These are the activations of a small neural network, seen along a few directions. Each row is one input.
In each table, some parts of the input vary, and every possible input appears once, in random order.
A made-up example of a description, with smaller parts first: one of 6 places along a line, together with either a single point or one of 9 places along a line or (one of 3 separate values, together with one of 8 places around a ring).
Shared parts are said once, and a part with two or three values counts as separate values.
In the rows, zero is written as 128.

Other details of the inputs shift rows strongly along three fixed directions, in all tables alike. That doesn't count.

A family of inputs:
x1: [120 105 140 105 139 125 127 133 119 128 118 136 121 139]
x2: [122 110 134 108 140 124 118 140 127 132 120 139 124 146]
x3: [137 134 112 143 162 154 149 126 179 110 107 159  86  78]
x4: [133 142 116 134 104  86 125 107 116 107 150 117 142 126]
x5: [130 112 148 117 137 142 129 147 105 120 121 139 122 138]
x6: [117 123 139 108 132 142 111 150 129 127 119 133 130 142]
x7: [139 141 114 134 104  88 122 112 117 114 151 124 149 127]
x8: [ 95  92 112 231 128 203 179 102 219 172 154 119 118 118]
x9: [121 120 148 123 124 138 113 152 121 120 116 144 119 143]
x10: [ 77  81 137 207 121 187 178 108 146 187 175  89 148 179]
x11: [154 149 126 127 105  90 121 106 112 138 131  98 143 123]
x12: [135 137 146 109 140 132 121 140 115 155 108 119 110 138]
x13: [140 135 108 144 162 154 148 131 179 114 105 162  89  78]
x14: [132 143 112 124 102  95 130 107 117 109 141 110 152 126]
x15: [134 144 123 138 104  93 133 106 105 109 147 122 146 122]
x16: [115 120 128 102 140 130 122 145 128 131 115 126 126 144]
x17: [136 153 124 146  97 103 116 120 113 105 146 125 151 127]
x18: [117 109 137 102 140 130 128 137 121 129 116 128 126 139]
x19: [131 152 120 133  86 111 115 123 121 108 142 115 158 121]
x20: [147 136 126 137  99 105 131 115 100 105 148 122 151 119]
x21: [154 152 116 126 111 105 107 106 110 139 135 100 149 123]
x22: [151 154  82 154 123 121 149  93 182  97 131 128 126  56]
x23: [121 105 142 109 140 123 128 135 117 128 123 139 117 139]
x24: [144 116 151 112 140 116 120 132 119 155 113 127 105 140]
x25: [122 126 139 117 143 129 122 146 118 127 119 144 119 148]
x26: [ 86 115 109 235  90 129 173  75 145 171 197  81 163 172]
x27: [122 121 141 110 140 141 130 144 106 127 119 137 123 137]
x28: [129 101 140 104 135 140 127 143 117 126 119 127 132 135]
x29: [ 68  99 139 213 128 177 181 108 140 185 172 100 133 182]
x30: [129 158 115 136 102 101 135 112 108 108 146 116 146 126]
x31: [138 139 104 139 160 158 148 134 179 116 106 157  91  75]
x32: [139 135 149 114 141 129 122 139 112 153 109 123 107 141]
x33: [145 130 144 122 147 133 108 135 107 151 112 132 110 143]
x34: [122 117 142 118 140 128 114 146 122 128 121 144 123 143]
x35: [ 73  84 138 209 126 163 176 100 151 184 175 104 127 188]
x36: [156 147 117 128 111 101 107 105 110 139 134 102 147 124]
x37: [ 69  98 140 219 128 170 180 104 144 180 171 104 127 190]
x38: [126 160 113 129 102 103 133 114 109 110 145 112 148 123]
x39: [133 160 113 139 105 101 126 119 111 113 148 120 152 127]
x40: [117 114 129 104 140 125 122 143 128 130 115 128 124 145]
x41: [118 120 130 101 140 132 119 145 129 133 118 131 131 144]
x42: [109 131 134 106 142 134 125 146 120 126 119 128 117 142]
x43: [111 131 130 107 141 133 124 150 120 130 117 131 120 143]
x44: [113 121 138 101 141 136 130 141 117 129 117 129 125 138]
x45: [160 144 110 135 165 169 131 124 172 145 101 145  89  71]
x46: [139 149 120 132  98 117 133 120 101 109 149 111 157 115]
x47: [113 126 130 105 140 132 124 147 124 130 116 129 123 145]
x48: [115 126 142 112 122 145 112 156 124 126 117 135 125 139]
x49: [137 144 126 144  86 101 115 120 116 105 144 126 149 125]
x50: [119 112 134 108 139 131 113 146 130 132 117 132 133 141]
x51: [141 115 149 110 140 119 120 130 120 155 109 123 110 140]
x52: [121 108 137 112 138 127 112 142 127 131 119 139 128 141]
x53: [120 126 142 115 133 141 112 153 122 124 120 140 124 143]
x54: [142 133 141 116 146 138 108 138 108 153 113 127 113 142]
x55: [118 128 138 115 140 136 115 153 119 128 119 139 125 141]
x56: [123 116 145 118 133 132 110 147 125 123 122 145 121 145]
x57: [129 149 112 122 102  99 131 109 118 110 142 108 154 124]
x58: [155 105 117 135 155 161 150 127 173 113 114 159  96  67]
x59: [151 154 125 124 105  95 121 108 113 139 131  96 145 122]
x60: [118 123 138 105 139 144 129 144 108 130 120 133 126 135]
x61: [120 119 138 102 140 142 128 141 113 129 118 131 129 136]
x62: [ 74  86 136 207 119 176 157 113 160 185 170  97 145 187]
x63: [132 151 122 142 105  97 135 109 101 108 145 121 146 122]
x64: [120 124 142 121 141 132 115 149 118 126 119 143 123 144]
x65: [141 131 153 120 142 124 122 136 111 151 108 128 105 143]
x66: [122 104 143 113 121 133 110 146 130 126 117 139 124 142]
x67: [125 157 112 129 104 100 128 112 117 108 144 107 150 125]
x68: [165 143  91 158 122 123 153  91 165  99 137 144 125  48]
x69: [145 114 140 112 144 128 105 127 117 154 113 127 115 141]
x70: [153 150  85 157 122 116 149  90 180  97 133 135 121  57]
x71: [115 131 132 107 140 136 122 150 121 133 120 135 125 143]
x72: [140 144 119 127  99 115 131 118 105 108 146 110 160 116]
x73: [126 157 116 129 104 104 133 114 104 112 145 112 152 117]
x74: [138 139 118 138 102  91 115 115 116 113 150 124 152 123]
x75: [120 110 134 112 140 119 122 140 124 130 123 138 115 146]
x76: [119 117 142 110 139 124 129 136 119 124 119 141 113 147]
x77: [136 143 115 122 103 106 130 110 108 113 142 110 161 117]
x78: [123 106 137 102 140 136 127 137 117 130 117 130 130 138]
x79: [134 139 116 127 101  90 129 103 115 108 143 117 147 127]
x80: [116 118 134 106 139 135 113 147 130 133 118 129 135 140]
x81: [135 139 108 137 161 159 149 129 181 111 107 154  89  74]
x82: [137 124 107 127 159 162 153 123 184 119 105 148 103  68]
x83: [153 104 115 132 155 164 149 126 175 114 109 156 101  67]
x84: [139 130 138 108 145 139 107 135 116 156 112 120 119 141]
x85: [134 149 115 140 104  89 126 113 112 110 146 121 144 129]
x86: [143 147 122 136  99 114 133 120  99 106 148 116 154 117]
x87: [131 149 118 138 105  89 127 108 112 105 147 118 142 128]
x88: [118 117 137 105 132 139 111 148 133 128 119 130 133 142]
x89: [113 124 135 101 139 135 130 140 123 127 117 129 122 144]
x90: [126 102 140 106 139 131 126 134 114 129 118 137 125 137]
x91: [138 138 119 134  95  98 112 114 121 109 146 121 155 125]
x92: [149 160  82 152 123 124 150  95 182  98 132 126 127  55]
x93: [124 105 145 115 121 130 110 147 128 125 121 143 119 141]
x94: [142 124 153 117 141 119 122 134 115 152 110 128 105 142]
x95: [124 107 143 114 131 128 109 145 128 126 125 143 122 143]
x96: [117 114 140 106 122 141 111 151 133 128 115 130 131 140]
x97: [125 118 144 116 142 136 130 140 105 124 118 142 120 139]
x98: [146 114 143 115 145 125 106 129 115 154 118 130 111 141]
x99: [139 136 102 133 159 163 146 130 189 121 107 155 102  73]
x100: [121 114 130 104 140 128 119 143 130 132 118 132 129 145]
x101: [115 128 139 111 132 143 112 154 124 127 121 135 127 141]
x102: [118 124 145 117 123 143 113 155 123 124 117 139 122 142]
x103: [114 129 136 110 139 139 114 153 121 132 120 135 128 139]
x104: [172 168  99 149 126 126 144  98 169 127 117 122 114  54]
x105: [130 155 114 132 103 105 117 120 117 114 144 114 161 121]
x106: [159 152 125 140 112  97 110 104 102 136 139 115 138 126]
x107: [144 128 110 142 160 152 144 127 184 118 111 166  94  78]
x108: [126 111 144 113 140 133 129 137 109 126 120 142 121 139]
Description of these inputs: one of 9 places around a ring, together with either one of 2 separate values or one of 10 places along a line.
The inputs of x57 and x38 match in every part but the place on the ring of 9. If x82 is changed in the same way as x57 into x38, which row does it become?
Answer: x73
The inputs of x68 and x97 match in every part but the place on the ring of 9. If x4 is changed in the same way as x68 into x97, which row does it become?
Answer: x3
Which other rows does x22 become when the place on the line of 10 takes its other values? List them by row number.
Answer: x8, x14, x18, x28, x40, x50, x62, x78, x100
Which other rows does x93 become when the place on the ring of 9 takes its other values? List them by row number.
Answer: x8, x9, x19, x48, x49, x66, x96, x102
List by row number the other rows that have the place on the ring of 9 in common with x84.
Answer: x6, x19, x44, x47, x61, x67, x72, x89, x99, x104, x105
A walk changes only the place on the ring of 9. It starts at x32 and steps to x12. List the rest of the walk in order.
Answer: x104, x59, x11, x51, x24, x94, x65
Which other rows does x45 become when the choice among 2 separate values takes its other values? List them by row number.
Answer: x12
A walk changes only the place on the line of 10. It starts at x20 and steps to x108. List the rest of the walk in order.
Answer: x15, x76, x87, x85, x107, x34, x56, x49

A family of inputs:
x109: [156 146 144  76 173 145 124 151 136 137  67 146  79  93]
x110: [129  95 125  73 163 128 118 157 163  99  92 178  94 102]
x111: [109 121 175 150  96 121 107 133  74 182 145  92 150 207]
x112: [108  79 155 116 168 155 121 169 146 127 109 182  84 145]
x113: [ 91 191  81 167 119 176 160 128 182 100 150 120 151  83]
x114: [112  72 155 109 170 175 124 160 133 124 108 173  93 137]
x115: [131 126  96 168 104 125 155  95 186 100 145 127 129  84]
x116: [133 117  90 161 116 137 159  87 173 103 152 131 141  76]
x117: [185 181 112 123  86  53  82 104  74 102 142 115 172 111]
x118: [172 180 116  94  68  52  94 103  91 108 128  89 175 104]
x119: [142 137 128  74  85  69 107 130  97  77 121 125 161 114]
x120: [117 114 167 149 103 128 112 135  68 183 155  89 153 207]
x121: [ 84  81 129 217 135 192 168  85 167 220 172  80 137 178]
x122: [146 128 113  78 107  63 102 126  95  72 130 133 166 122]
x123: [123 120 154 102 181 163 127 155 140 164  84 135  68 147]
x124: [128 118 127  80 176 128 135 156 142  99  90 182  80 104]
x125: [ 83 101 159 125 118 123 150 140  64 145 154 102 147 205]
x126: [160 112 126  73 181 140 102 147 156 134  77 151 100 101]
x127: [ 76 109 167 127 110 117 146 136  73 145 146 105 145 208]
x128: [ 62  81 127 227 148 179 202  99 154 180 173 114 128 187]
x129: [101  97 152 102 171 160 146 159 142 125  94 158  74 150]
x130: [110 193  64 214  79 170 151 112 193  97 173 122 179  74]
x131: [151 148  90 169 122 118 135  89 183 144 142 116 129  79]
x132: [120 116 146 103 191 155 127 156 137 172  91 147  72 145]
x133: [171 179 129  79 113  76 109 126  64 116 121 101 143 115]
x134: [139 135 117 185 101 135 155 102 166 102 146 144 130  76]
x135: [108 105 154 121 106 120 117 130  81 184 148  72 161 203]
x136: [ 86 162  65 176 106 178 149 131 205 106 149 109 169  76]
x137: [130 138  95 167 132 137 174  87 150 104 150 135 126  81]
x138: [161 157  99 193 117 123 130  95 168 142 144 135 119  80]
x139: [142 108 144  94 152 142 110 166 150  88  88 182  79 102]
x140: [167 177 121  84 126  65 100 118  70 111 120 114 147 123]
x141: [166 164 123  77  91  63  80 122 100 109 114 102 148 125]
x142: [167 132 144  94 160 145  92 160 149 129  74 162  73 103]
x143: [113 112 162 145 110 128 102 124  66 179 156  97 152 208]
x144: [ 87  78 154 115 103 121 133 141  84 144 155  99 164 202]
x145: [153 139 129 105 104  70  98 130  84  70 140 148 158 123]
x146: [126 111 148  94 193 175 131 145 125 169  93 138  81 138]
x147: [148 129 108 184 108 141 160 106 160 103 156 140 133  75]
The inputs of x136 and x113 match in every part but one. If x126 is changed in the same way as x136 into x113, which row does it become?
Answer: x140
Describe the family of inputs behind these rows.
Answer: one of 3 separate values, together with either a single point or (one of 2 separate values, together with one of 6 places around a ring)
Which other rows does x145 become when the choice among 3 separate values takes its other values? List them by row number.
Answer: x122, x128

A family of inputs:
x148: [182 175  74 104 124  94 134 106 162  53 113 156 125  17]
x149: [114 117 145 107 161 157 123 150 137 157 103 130 102 146]
x150: [113 115 137 122 140 156 120 157 146 129 117 145 119 134]
x151: [150 134  92 187 131 152 174  89 193 115 138 143 112  47]
x152: [145 153 129  59 112  94  82 160  99  86 105 141 145 120]
x153: [118 110 140 111 164 154 130 146 143 150 101 137  95 139]
x154: [110 103 140 136 149 144 144 129 138 157 126 126 107 153]
x155: [145 153 130  62 124  91  94 155  83  79 107 145 136 120]
x156: [129 162 120 136  78  90 121 109  86 124 159  88 179 144]
x157: [130 117 129  85 143 135 108 157 144 105  98 153 115 113]
x158: [ 91 103 127 179 100 133 148 109 138 145 172 105 155 166]
x159: [127 169 116 110  90  86 112 124  83 103 147 106 172 139]
x160: [121 112 139 138 147 158 125 129 142 174 121 115 116 147]
x161: [135 103 150 120 165 160 120 147 139 157 101 145  92 136]
x162: [131 135 132 121 129 136 127 138 123 128 122 127 128 123]
x163: [174 143 142  65 125  79  83 140  80  99 102 143 124 119]
x164: [123 111 145 147 149 159 128 136 137 173 124 124 111 150]
x165: [127 106 141 100 145 142 115 155 138 106 105 163 107 123]
x166: [145 134 142  83 155 126 108 156 118 118  91 152  97 118]
x167: [120 148 117 114 122 124 123 131 120 117 131 119 144 126]
x168: [100 108 140 139 142 169 141 134 141 164 128 112 124 154]
x169: [ 94  96 136 145 149 154 154 132 139 143 137 133 121 156]
x170: [205 160  87 126 140 112 129 101 177  86 100 167  99   8]
x171: [133  92 145 111 165 151 126 139 144 156 104 142  95 136]
x172: [108 112 130 157 105 124 134 120 127 125 155 126 146 147]
x173: [131 175  63 228  79 117 178  55 173 113 188  94 170  72]
x174: [159 163  88 164 145 156 156 104 200 124 114 142 100  42]
x175: [141 110 138  82 155 131 124 148 129 112  96 153 106 110]
x176: [114 108 139 124 140 153 121 153 144 125 117 148 115 135]
x177: [109 141 127 133  85 104 110 125 102 125 156  98 174 162]
x178: [151 161 138  73 125  89  93 150  85 108 105 132 128 127]
x179: [135 139  84 199 132 155 180  87 197 111 149 145 116  52]
x180: [122 112 152 103 146 123 121 144 107 136 112 141 107 152]
x181: [104 101 136 141 142 162 146 131 142 157 129 117 122 151]
x182: [126 142 133 150  98 107 116 110  96 161 154  89 159 165]
x183: [129 124 127 154 120 126 129 108 125 159 142 103 137 148]
x184: [103 114 132 150 129 141 145 125 122 130 146 128 130 153]
x185: [119 133 125 145  82  87 135 100  88 128 170  89 173 160]
x186: [105 142 126 148 111 125 134 128 108 131 153 110 154 154]
x187: [109 104 147 153 149 154 146 129 134 157 130 132 102 158]
x188: [103 102 141 170 123 151 154 116 127 152 152 116 130 160]
x189: [122  83 152 129 168 159 134 138 144 168 110 141  96 150]
x190: [153 149 136  74 115  92  98 145  83  93 111 133 138 121]
x191: [121 142 130 154  89  79 134  98  86 135 166  93 164 166]
x192: [133 143 121 121  78  68 110 116  91  90 155 116 175 138]
Describe the family of inputs behind these rows.
Answer: one of 5 places along a line, together with one of 9 places around a ring
The inputs of x182 and x152 match in every part but the place on the line of 5. If x171 is changed in the same way as x182 into x152, which row does it become?
Answer: x158
The inputs of x174 and x156 match in every part but the place on the line of 5. If x166 is changed in the same way as x174 into x156, which row does it become?
Answer: x190
A walk changes only the place on the ring of 9. It starts at x155 and steps to x186. List the rest of the walk in order.
Answer: x159, x167, x173, x148, x169, x179, x184
